A small network was trained on invented records. Each row is its activation on one of them, seen along a few directions.
Each row is followed by the record's values for the fields U, G, P, F.
A field that a record lacks is left out.
The largest differences between rows may come from other fields.
Random noise pushes rows far along 15 fixed directions. That doesn't count. These rows show it; they differ only by the noise:
[ 170 -267  -43  114  -50  604 -299 -559  240 -265  234  -21 -283  250
  120  223  276  209 -372 -119  118  329 -234 -313 -172 -194   46   38
   84 -234  231  290  173  263  242  -56  126]
[ 501  464 -347 -120 -103 -453  -98  157  239 -245  221  -16 -278 -178
   -4  116 -119 -122  108  -57   91 -211  -41  -62 -109  320 -214   56
 -119  109   33   75  679 -183  143  -23   12]
[ 208  -49  163  114 -210  358  137 -120  -97  -48 -296  328 -375  148
  130  142 -104  386  122 -212 -228 -207  125  346   78  142  196   39
  179  126  262 -253  -21   33  117  -32 -232]
[-146  -76 -118  364   -3  424 -456  -58   21   91 -400  -97  205  371
 -233  498 -101 -148  334  102 -225 -262 -609  -81  389 -513   46  245
  -41  232  573 -422 -252  422 -267 -140  494]
[-111  344    5  -84  -68   82   49  219  -98 -269  -35  799   60 -284
   27   -9 -258  210  251  306 -366 -173  -74  269  175  143  -42  -55
  654  249  365  319  519  155  327   15 -220]
[ -40  -45  235 -347  623  300   71 -237 -172 -210 -259  537 -473 -143
  -33   67    4  560  185 -319    1  -59  -66 -215  123  348 -182 -224
  -63  -82 -292  427 -298 -149 -281  -30  415]
[-521  157   68  357 -297  280  386  -57  101  674   59  303  481 -345
 -125  -38 -223 -254  423   10   18 -806 -107 -285   15  -59 -205 -530
  143 -134  536 -372  490 -124  -49   89 -496]
[ 208  -39  -73 -189  263   65  144 -202  409   32  457 -147  378   43
 -273  245    7  363 -549  179  250  256  106  261 -362  509 -345  276
   84 -361 -445  514   44 -124   99 -235   -2]
[ -32 -146 -340  119  -27  -18 -292 -309  157  -84  367 -376  313   40
 -303   84  245 -112  -53   67   82 -589 -318 -389   65 -202  -90  -35
 -511 -150  287  101  186  -32 -341   77 -283]
[ -14   46  118 -414 -245 -121 -100  410  -52 -568  213  609 -355 -160
  266 -164   27  548 -200  497 -328  538  480  185 -145  223   58  -44
  309  137  396  475  236  -20  449  158 -148]
[  53  110 -269 -163 -319   51   12  253  247  -41 -231    9 -214  -71
  197 -215 -662  278  -51  -99 -127 -238  295  260  178  258 -250    3
  187  173  630    6  474 -294 -415 -148 -507]
[ -92   30  -40 -360  172   60  351 -166  145 -375  292  364 -220 -320
    9  -54   81  172   -5   -1  318  -67  316  -33 -189  526 -422 -416
  151 -192 -153  704  541 -384   23  -87   40]
[  65  128  175  393   53  206  -68  -85   16   40 -342 -120 -128  241
  387  -51    1 -595 -166  -58  345  326 -129  357   97 -259  213  346
  899   -4  -23   39   28  424  292   -3  594]
[ -25 -150  136   -6 -198  221   76  -84  187   19  -22 -273  -34  272
  154  -89  208 -147 -283  -45  399  544  210    5 -249   -8   81  160
  177 -249 -217   25 -247   56  340  -30  177]
[ -54   68 -210  100  -61   76 -288  101  223  217  255   90  204   99
  -26  115   23  291 -326   23 -130   90 -120   56  -55   23  -12   11
   56   36  256  123   55  214   49  -78 -201]
[  -1  -23 -308  141 -220  214 -483  -12  389 -312  -47 -472 -237  431
  391 -138   47 -487 -178 -454  200  365 -187  110   73 -249  314  251
  396   -6  136 -108  231  228  152 -190  302]
[  70   62   19 -346  -23  -93   79  197   94 -166 -148 -109  357  -53
 -272  -21 -375  160  -62  595   31  142  118   69   25  153 -343  460
   61  -61   28  261 -118 -137  -85  -20  -42]

[ 353  101 -160  -94 -201  147   29 -116 -154 -563 -159  213 -311  102
   12  214  -65  100  179   -9   20  -26  -68  160   73   60  -15  160
  191  296   37  176  315  112  222  -73   -5]
U is u1, G is g2, P is p2, F is f2
[-547 -169 -134  -46 -166  713 -258  106  456  299  -54  172 -143  243
  169  265 -176  165    9 -385   33  776 -146 -468 -166 -149 -170 -455
   50   -1  317 -223   16  138   38 -422  541]
U is u2, P is p3, F is f1
[ 491  274 -296   72 -693   72  -11 -112   66   40 -263 -315 -241  283
   74  -52   21 -213  -85 -192  327  303 -103 -321  -53 -259  -44  282
 -124  208   -5  -75  131  207  397  -36 -462]
U is u2, P is p6, F is f2
[-121  -28  142   54   15   51 -110   93 -266  107 -410  -34 -169   26
  165 -182 -147 -138  270 -296  -95 -105 -141 -261  219 -302  248   21
 -111  137   73 -348 -337   71 -232  187   94]
U is u1, G is g2, P is p2, F is f2
[-128 -303  -44   71  -43  409  104 -254  127 -536  125   57 -149  151
  229  128  -37  -54 -182   85   15   73  255  610   48   -3   -5  -46
  620   39  343  402  568  -21  -84 -271  133]
U is u2, P is p4, F is f1
[-416   -9 -336 -237   99  332 -429  -64  282 -188  109  -73  594  133
 -155 -385 -282  217 -216 -218 -248  -27 -505  -54  262  -30  139  306
  334 -126  -51  289  -14  136 -162 -182 -593]
U is u4, P is p6, F is f1
[-290 -163 -323  174   57   29 -590  -36  227   30  342 -323 -106  240
  216 -153  388 -196 -151 -680  -52   24 -306 -317   46 -288  409 -298
 -261  -53   29 -159    5  141 -146  -35   21]
U is u2, P is p4, F is f1
[ 344 -286  218 -104   82   59  207 -252  -98 -318   93   92 -487  -47
  -24  287   66  404   -6  147 -134 -130  335   80 -137  199  -98  -91
 -332  -75  185   25   93 -327 -175   40  110]
U is u2, P is p4, F is f1
[ 409  405 -371  240 -524 -246 -321  289  -25  -80 -271 -222 -457  302
  438 -156 -118 -245 -335  -80   39  243   66  346  179 -229   77  339
  369  529  430   78  377  307  113  -23 -205]
U is u1, G is g1, P is p6, F is f2
[ 266  380 -481  243 -616  214  480 -155  -94  424 -687  -59    7   27
   13 -118 -394 -359   98 -279  628 -261  -51  -46  171 -158 -491 -140
  202  442   60  160  366  174  -80 -248 -706]
U is u1, G is g2, P is p4, F is f1
[ 419    2   93  344  156  301 -168 -119   86  743  -28  601 -448  -67
   27  611  -42  887 -344   21 -198  205 -122 -165 -170  129 -310 -355
 -165   73  463  -64 -126  345   23  -54  171]
U is u4, P is p3, F is f1
[-491 -538   67  158  240  346 -262 -195  363  234  463 -621  696  316
 -172  216  -27  -36 -216 -208 -190   18 -229   90 -135 -209  304  188
 -197 -407 -101 -449 -335  -55 -390 -207  174]
U is u1, G is g2, P is p4, F is f1
[-386  -45  227  101  158 -316   85  503 -155  249 -323 -181  360  -21
  -20 -142 -226 -352  231  306 -134 -234  223  473  269  -63   94  145
  173  105  114 -353 -415  -90 -387  108  331]
U is u2, P is p2, F is f2
[ 408  444  -64  470  255 -319  -15  -44  -59  752 -262   60   69 -241
  -17   48  -93 -381   51 -126  340 -243 -424 -275   76  -74 -128  -93
  105   28 -200 -172   -4  384   98  130  156]
U is u4, P is p3, F is f1
[  33   69   87 -291  156 -512 -192  616 -403 -229 -114  467 -187   50
  -61   66   65  767 -233  603 -427  178  413  591  164  313   17  162
  -65  477  205  351 -545   36 -217  124   55]
U is u4, P is p6, F is f1
[-394   99 -248  501 -200   -8  163 -131 -168  325  -83   23  405   83
   14 -175  444 -713  -33  -15  626 -307 -128  125  159 -251    9 -363
  442  169  -78  279  112  417  116   14 -153]
U is u4, P is p3, F is f1
[ 129  554 -200 -421 -310 -282  175  291 -149 -291 -114  429 -153 -284
 -227  -82    3  -30  673  -40    2  -85 -105 -577  -34  202 -197 -203
 -347  281 -263   42  238 -155  447   65 -247]
U is u2, P is p5, F is f2
[ -42   -2   83    2  -97  565  225 -127  249 -161  -78  113  199  436
  -83  271   -3   40  168 -470 -121  314 -158  636 -118  284  345  332
  584  -62 -654 -330  -84  119  669 -459   66]
U is u2, P is p6, F is f1
[  82 -178   34  351  122  146  125 -168  266  231  269 -295  -83  273
  179  379  272 -297 -167 -445  332  234  101  381 -355  155  189 -103
  140 -171 -405 -312   34   51  216 -253  598]
U is u1, G is g2, P is p5, F is f1
[ -92   19  362  444  461   24   50 -142 -402  515  -13  437 -291 -286
  418  -94  -17   56 -250 -149  -51 -211  -15   29   87 -208  126 -368
  407   44  256  200   56  232 -321  300  162]
U is u1, G is g2, P is p4, F is f1
[-383   39  -15   82 -132  355 -251   68  212  149  178  270   66   81
  115  -53   23  202  -16 -226 -247   99 -191 -159  -64   14  221 -174
  245  -55  260 -197   48  152  249  -32 -146]
U is u4, P is p1, F is f2
[ 127  -16   96 -332 -213 -284  109  175   10 -216   11 -223  104 -117
   46 -476 -113   -4 -202  385  -61  201  338   48  -27    1  -10  323
  -53 -183  -43  171  -16 -234   93  160 -452]
U is u1, G is g1, P is p3, F is f1
[ 208  -11    0   -9 -557 -168 -171  336  -41  111  -29  -75   50  247
 -129   93  292  260 -222  488  -87  457  181  -49 -155 -164   55  245
 -360  138  230 -179 -479  216  412  150 -237]
U is u4, P is p2, F is f2
[  41  -68  254  -47  -94 -171  333  -82 -216  159   42   -8   52 -286
 -152 -212 -102  200  198  163 -115 -680  223 -249  -43  152  -11 -107
 -429 -162  144 -280  -50 -426 -267  332 -603]
U is u2, P is p5, F is f1
[-268 -452  260   47  178  184 -127 -124 -496 -657 -270  158 -196   72
  235 -327  188  -41  132   91 -376 -221   49  464  463 -384  556   69
  403  108  269  143 -225  153 -197  188    2]
U is u1, G is g2, P is p4, F is f1
[ -43  -80  242 -567  170 -144  443  183 -103 -645  140  370  -60 -196
 -140   20    6  437  148  410 -312   41  587  549  -86  584 -155   57
   58  -43 -242  404   72 -491  118  -72   17]
U is u1, G is g1, P is p5, F is f2
[ 249  160  277   96  -24  319  118 -342   23  -25  -74   69  124  -33
 -361  551 -149 -116  334  429  -19  -42 -464 -429 -188 -164 -251  339
  -16 -105   20 -217  126   64  341   43  441]
U is u2, P is p6, F is f2
[ 401  167  341 -172  112 -288   70   41 -215   67 -357  -99  -47 -126
   -5 -436 -248  103    4   33 -103  -12  -18 -164   73   66  236  496
  -42 -184 -359 -192 -489  -74   87  329 -357]
U is u4, P is p4, F is f1
[-338 -223  202 -109 -271  315  356  -97  -42  417 -181  -14 -306 -103
 -103  171  -79  212  127  216  380  -65  370 -814 -203  -34 -676 -565
 -664  -79  572 -106 -118 -463 -547  101  194]
U is u2, P is p6, F is f2
[-101 -106  264  -45  -56  222  227 -404  -85 -202  133   54 -250 -286
  165 -304 -101  -33   11   32  119 -343   96 -426  -81  -29  -88 -193
  145 -281  287  199  481 -335 -143  307 -284]
U is u2, P is p6, F is f2

Here are new rows. What are their fields?
[ 249   69 -235 -224  412 -266 -390 -177  -11 -366  -57 -324 -294  -30
 -102  -46   93 -133  272 -397 -123 -256 -417 -464  282 -141   -7  111
 -644  -22 -256   40  -47 -143 -398    3  246]
U is u1, G is g1, P is p4, F is f1
[-191   74 -135 -166  202  279  -55 -134  -57   22  125  275  201   25
 -183   73  -34  438  -92 -236  -78   -4 -297 -155   11  111  -98  -35
    5   69 -243  373  -82   84 -119 -143 -210]
U is u1, G is g2, P is p6, F is f2
[-345 -214  123  175   64  -27  -11  267 -343  -36 -279  207 -317  165
  285  -54  114   96   94 -124 -156 -324  383  681  315   40  293 -230
  187  364  384 -155 -315    1 -469   53  211]
U is u2, P is p2, F is f2
[  30  -23  -94  -75 -395 -287   -3   35 -174 -607  466  142  -43  -51
   35 -104  730 -297  -91  488  145  267  236  -29 -193 -209  144 -145
  -27   76   48  481  290  154  633  229 -119]
U is u2, P is p2, F is f2
[-130  -11  215  -23  337  102  -13  -91  245  434  259  -93  163  -50
  -80   40 -185  336 -344  -52  -33  -24  -30 -118 -212  282 -148   95
  -17 -359  -45  -41 -155 -229 -281   24   72]
U is u4, P is p6, F is f2
[ 100  324 -220   92  538  -15 -493  -82  288  311   -9 -122  -47 -132
   -1   83 -270 -156  116 -587 -200 -119 -722 -488  187 -170 -103   -5
 -177  -92  -90 -185  142  112 -279 -164  363]
U is u1, G is g1, P is p4, F is f1
[ -26  269 -236 -135 -500  151  251  286  205   19 -113  366  142   69
 -146  150  -76  104  190   79    8  396  122  165 -127  225 -212 -124
  212  221  -46   11  208   89  594 -350 -259]
U is u4, P is p4, F is f1
[ -43 -298  107  121   71  317   35 -398  272    8  333 -158   98    5
  -65  151  -67  101 -166  -46 -116 -272  -24   11 -138   58   -5    5
  -11 -363  262 -116  258 -207 -183  -14  -91]
U is u4, P is p2, F is f2
[  53 -219   69  -65  -13  419 -256 -167  487  -23  701  -12  452   43
 -110  199 -212  518 -235 -110 -631  286 -303  -69 -393   73  374  303
   22 -445  -41 -347  184   39  464 -136 -400]
U is u1, G is g2, P is p5, F is f1
[-156 -120  109   29  277  158  329 -155 -213  273 -239  141  141 -114
 -162  -84 -216  375   57 -120  -49 -688  129  241  226  286 -150 -135
  -38   20    5   95 -248 -226 -631   -3 -385]
U is u2, P is p5, F is f2
[   0  634 -401  -64  -74   14  151  101  421  413  261  397   41 -269
  235 -308 -203  -66 -129 -729  149  189 -160  -50 -166  385 -176 -361
  488  -29 -427  293  773   39  472 -325 -505]
U is u1, G is g1, P is p3, F is f1
[ 497  -55  197  -45 -255  272  558 -542 -363  190 -522 -150  341   79
 -598  197  -59  274  -23  625  285 -131  -23 -235   21 -158 -477  510
 -412  -28 -200  218 -565   69   42  100 -591]
U is u1, G is g1, P is p6, F is f2
[  76  -33  -26  361 -173  445   35 -347  179  485  -31 -148  345  137
   11  -41    0 -106 -309 -159  242  191 -284 -200 -113 -228   54   88
  289 -197 -120  -24  -45  393  344  -48 -375]
U is u2, P is p5, F is f1
[-403  -11  289  365  121 -324 -283  341  135  466  726   77  289 -149
  -58  339  330  -50  -99  580 -383  -91   26 -134 -320 -115  118 -235
 -194 -172  597 -426   47  -14   58  290  472]
U is u4, P is p5, F is f2
[ 457  286 -171  154 -211 -150  527 -166   -3  415  -63   14  173 -208
   12 -143 -226 -175  -65 -333  405 -194   63  142 -155  235 -117  -81
  184  -10 -513   37  356   28  278  -76 -685]
U is u1, G is g2, P is p3, F is f1
